Each row below holds a small network's activations on one input, seen along a few directions.
Each table varies a few parts of the input and shows all the possible inputs, shuffled.
A made-up example of a description, with smaller parts first: values(2) and (point or line(11) or (line(4) and ring(8))).
Shared parts are said once, and a part with two or three values counts as separate values.
In the rows, zero is written as 128.

Other details of the inputs vary at random and push rows far along three fixed directions, the same in every table; ignore that.

Table:
r1: [119 113 123 158 109 139 108 145 142 122 116  94 124]
r2: [174 113  88 113 122 102 151 204 161 130 139 104 190]
r3: [209 150 166  68 161 112 201 184  85  88 172 179 143]
r4: [ 82 140 142 149 113 131 111  75 122 166 107 165  71]
r5: [115 104 104 156 116 141  88 144 143 120 152 109 120]
r6: [120  96 114 145 117 143  88 136 138 110 143  84 154]
r7: [121 148 113  97 142  78 146 158 134 176 124 165 104]
r8: [126  95 116 152 114 141  86 129 148  90 146 111 150]
r9: [158 107 110 116 122  82 146 201 167 105 125 114 158]
r10: [177 140 183  96 160 191 154  75  51  49 181 158 139]
r11: [142 154 118 115 134  83 181 136 146 169  94 160 129]
r12: [124 136 132 101 139 100 126 124 127 150 142 162 127]
r13: [124 113 131 154 114 147 118 133 151 102 112  85 140]
r14: [122 156 115  95 145  85 154 159 134 180 110 150 109]
r15: [125 108 127 154 113 142 113 132 147 100 117  91 136]
r16: [ 76 144 129 139 133 139 109  72 109 176 108 141  74]
r17: [ 76 152 143 130 130 148 112  58 115 175  99 129 104]
r18: [124 157 124  90 141  82 159 141 147 169  90 152 137]
r19: [124  97 116 151 114 139  88 130 144  93 140 101 151]
r20: [ 79 143 143 146 117 132 116  75 114 171  93 147  74]
r21: [118 147 169 103 149 150 116  68  76 123 152 150 110]
r22: [129 144 105 102 132  86 164 138 138 181 124 176 135]
r23: [ 83 143 119 153 127 151 125  66 108 176 117 160  79]
r24: [134 118 114 170 112 147 123 135 137 131 118  99 133]
r25: [167 110  96 134 119  90 163 194 168 112 138 134 165]
r26: [143 153 164 117 145 182 142  52  72 102 135 138 126]
r27: [153  97 141 147 119 154 107 135 131  55 163 109 141]
r28: [125  98 117 148 117 143  93 130 140  95 132  92 153]
r29: [113 120 109 153 122 149 105 145 142 131 126  81 128]
r30: [158 148 195  88 163 185 133  75  55  58 157 129 131]
r31: [ 91 161 107 127 118  66 151 147 165 216  66 150 100]
r32: [125 113  98 164 117 155 116 137 137 136 128  93 134]
r33: [116 105 119 160 103 133  99 145 143 117 130 106 120]
r34: [187 160 166  34 173  96 182 173  91 112 156 158 156]
r35: [121  99 124 158 106 134 104 133 150  95 129 105 132]
Description of these inputs: ring(5) and (values(2) or line(5)).
- The inputs of r3 and r22 match in every part but the ring(5) part. If r1 is changed in the same way as r3 into r22, which row does it become? => r34
- Which other rows does r33 become when the line(5) part takes its other values? List them by row number. => r1, r4, r20, r31
- Which other rows does r27 become when the ring(5) part takes its other values? List them by row number. => r4, r5, r8, r12

Table:
r36: [121 141 134 147 137 165 132  98 111 107 109  91 137]
r37: [147 116 120 138 125 152 134 137 144 120 109  88 154]
r38: [150 140 124  82 149  87 183 136 129 126 139 177 129]
r39: [152 130 159 125 147 147 127 109  77 100 147 141 109]
r40: [170 119 119 119 131 135 151 167 144 108 119  91 169]
r41: [154 137 155 119 137 170 146 103 102 107 122 104 142]
r42: [153 117 117 110 132 106 158 145 134 109 149 145 146]
r43: [ 72 158 125 122 125  70 123 102 129 229  74 177  76]
r44: [110 129 141 128 140 138 107 110 107 124 125 129 101]
r45: [115 110 137 116 133 130 104 122 131 108 148 112 140]
r46: [125 123 134 144 139 139 117 105 106 120 126 137 102]
r47: [138 132 152 134 125 174 134  88 108 121 115 100 137]
r48: [117 148 123 133 123 127 146 103 135 168  82 120 128]
r49: [152 134 125  91 151  91 180 154 115 128 132 166 108]
r50: [ 46 122 126 170 110 139  73  40 137 185  91 139  95]
r51: [128 119 142 132 136 147 139  98  91 111 137 139  96]
r52: [165 143 136  96 146  74 161 167 109 148 131 169 125]
r53: [139 141 115 119 136 119 157 138 144 146  93 115 142]
r54: [138 135 127 138 131 151 139 122 124 111 110  92 149]
r55: [ 59 103  76 204  85 126  56  96 179 174  88  99  87]
r56: [133  89  92 163 115 120 101 151 168 104 139 105 163]
r57: [113  94 102 142 107 117  86 176 149 120 134  78 137]
r58: [139 124 144 125 120 145 112 126  90 105 138 140 124]
r59: [136 157 117  89 144 103 165 154 131 145 128 181 122]
r60: [126 128 145 115 133 152 121  87 102  95 142 156 132]
r61: [171 143 140  87 141 129 157 169 104 105 160 160 148]
r62: [139 122 135 135 128 157 144 120 105 115 157 131 124]
r63: [141 122 139 137 122 154 143 120 101 120 161 130 128]
r64: [127 131 170 100 137 149 109 113  74 104 153 116 110]
r65: [165 143 165 110 137 160 128 128  92  96 179 131 129]
r66: [158 149 147  97 153 142 167 120 111 121 112 125 136]
r67: [150 126 179 135 127 155 147 137 130  59 134 118 119]
r68: [128 132 147 135 118 137 100 103 103 128 135 130  99]
r69: [ 97 141 148 149 124 177 124  43 110 160  85 117 104]
r70: [ 93 148 142 151 145 171 120  52 105 143 125 154  82]
r71: [127 121  81 123 114  56 125 171 195 162 117 144 144]
r72: [ 85 113  92 187  99 150  77 110 172 154 122 102 108]
r73: [158 121 140 108 141 136 119 124 128  71 167 129 140]
r74: [146 149 123  77 150  87 162 164 115 126 120 180 117]
r75: [117  83  94 179  92 122 106 146 144 138 125  98 126]
r76: [133  98  67 141 105  56 147 206 176 169 109 129 137]
r77: [130  98 127 138 117 124  95 146 143 116 145 110 163]
r78: [112  99 116 123 128 122  98 143 153 103 148  98 148]
r79: [126 150 137 139 136 154 141 102 109 116 107 100 139]
r80: [ 78 157 113 120 125  91 133  92 124 196  75 193  76]
r81: [123 118 128 130 140 136 106 138 122 102 135 112 117]
r82: [136 147 127  77 138  77 154 191 139 170 140 145 137]
r83: [ 84 105 124 207  65 121 103 136 192 148  83  96 116]
r84: [173 117 129 101 126 100 164 165 121 110 163 146 161]
r85: [138 109 105 160 127 143 116 153 148 115 147 110 142]
r86: [139 113 133 145 120 130 113 116 123 114 148 130 151]
r87: [127 134 121 144 132 152 134 115 129 118 103  91 141]
r88: [147 130 165  89 153 149 121 137  80  76 166 112 120]
r89: [144 153 156 128 134 162 145 104  92  98 126  97 149]
r90: [111 125 113 147 117 155 113 120 132 128 132 135 124]
r91: [132 123 164 153 111 141 139 137 147  89 117 117 118]
r92: [121  89 104 148 119 120  91 157 168 108 137  99 164]
r93: [145 127 135 134 120 153 138 119 126 122 115  93 152]
r94: [135  99 102 149 128 126 110 137 157  94 142 116 152]
r95: [132 150 122 100 143  89 138 137 133 142 122 158  95]
r96: [145 153 130  85 129  59 149 144 142 171 129 181 131]
r97: [135 122 145 120 118 142 116 107 104 105 146 150 148]
r98: [133 132 155 124 135 156 117 127 104 121 156 125 130]
r99: [100 105  88 164 117 133  94 158 176 138 127  95 133]
r100: [123 136 128 134 133 156 113 112 134 118 147 127 106]
r101: [128 103  96 164  94 141 100 169 152 122 142 107 160]
r102: [116 129 179 165 104 161 126 101 129  97 113 119 102]
r103: [140  89 123 117 122 121  99 173 146  91 162  90 172]
r104: [120 121  81 121 119  45 126 209 177 184  99 135 134]
r105: [145 122 129 132 135 159 138 121 133 116 110  96 143]
r106: [147 156 137  77 160  95 165 169 126 149 139 165 126]
r107: [153 130 113  96 130  74 174 158 138 145 136 168 144]
r108: [156 151 139  81 159 116 192 140 108 127 152 174 114]
r109: [114  89  83 170  91 127  83 165 155 121 116 102 141]
r110: [140 123 136 132 149 142 125 118 104  94 139 133 110]
r111: [ 93 181 143 110 136 112 140  72 116 206 109 191  70]
r112: [122 125 125 163 119 144 114 119 125 144 141 127 129]
r113: [126 100 100 137 116 133 107 140 153  89 138 124 156]
r114: [139 136 130 139 127 150 138 122 121 114 112  91 151]
r115: [ 72 173 143  97 146 112 140  81 116 206 105 174  70]
r116: [123 125 138 140 131 136 116  85 113 125 135 147 126]
r117: [117 137 103  97 129  74 142 192 162 182 125 137 133]
r118: [ 81 130 131 145 110 148  99  53 114 148 108 162 110]
r119: [151 118 131 130 135 157 148 137 113  96 165 125 133]
r120: [123 118 161 106 132 135 107 112 106 112 155 122 140]
r121: [163 150 153 104 137 141 164 125 104 115 122 115 152]
r122: [ 87 136 105 178 107 143 114  95 145 156  81  86 135]
r123: [107 146 152 103 150 157 124 103 104 123 150 128  99]
r124: [123 136 124 151 115 144 131 114 129 131 103  89 148]
r125: [111 160 132 108 131  86 132 106 119 185 103 176  78]
r126: [118 127 144 105 145 140 112 126 102  97 147 111 107]
r127: [138  93  80 125 125  74 116 210 196 116 134 108 178]
r128: [ 89 167 123 134 136 101 146  85 125 216  98 188  84]
r129: [156 135 166 104 152 166 129 136  90  91 171 127 134]
r130: [158 130 104  96 125  55 142 187 170 148 136 154 154]
r131: [129 128 121 146 122 152 131 113 137 129  99  93 142]
- What is each input in this table made of? => line(4) and (point or line(5) or (values(3) and line(6)))
- The inputs of r76 and r51 match in every part but the line(4) part. If r117 is changed in the same way as r76 into r51, which row does it become? => r115
- The inputs of r65 and r100 match in every part but the line(4) part. If r97 is changed in the same way as r65 into r100, which row does it become? => r113
- The inputs of r93 and r41 match in every part but the line(4) part. If r77 is changed in the same way as r93 into r41, which row does it become? => r50
- Which other rows does r61 become when the values(3) part takes its other values? List them by row number. => r109, r118
- Which other rows does r129 become when the line(4) part takes its other values? List them by row number. => r98, r99, r106
- Which other rows does r54 become when the line(5) part takes its other values? List them by row number. => r37, r40, r79, r131

Table:
r132: [133 107 175 146 129 204  85  93  79  48 174  93 107]
r133: [107 147 112 109 130  65 143 161 155 192 109 169  98]
r134: [ 71 145 156 134 126 131 109  66 109 155 102 157  62]
r135: [145 121 109 124 124  94 142 193 167 122 105  90 163]
r136: [173  99  89 142 119 126 138 182 149  89 159 113 180]
r137: [106 108 133 163 117 166  84 108 113 117 146 105 103]
r138: [ 81  97  97 206  88 179  71  95 149 143  98  55 136]
r139: [168 124 128 110 127  95 153 167 146  99 129 151 154]
r140: [ 62 158 149  89 149 125  91  26  92 183 120 171 101]
r141: [168 164 171  74 156 114 184 107  87 113 143 195 120]
r142: [120 138  94 118 130  81 136 172 149 178 123 154 112]
r143: [122 103  91 170 102 137 104 165 180 131 109  65 161]
r144: [207 110 167 102 150 165 157 153  93  27 196 125 170]
r145: [157 152 161  91 154 129 175  97  83 118 146 184 121]
r146: [127 143 102 114 126  69 159 170 168 180  84 123 140]
r147: [100 130 114 156 121 167 117  93 130 152 105  96 119]
- What is each input in this table made of? => point or (values(3) and line(5))
- Which other rows does r147 become when the line(5) part takes its other values? List them by row number. => r135, r138, r143, r146
- Which other rows does r134 become when the values(3) part takes its other values? List them by row number. => r135, r139
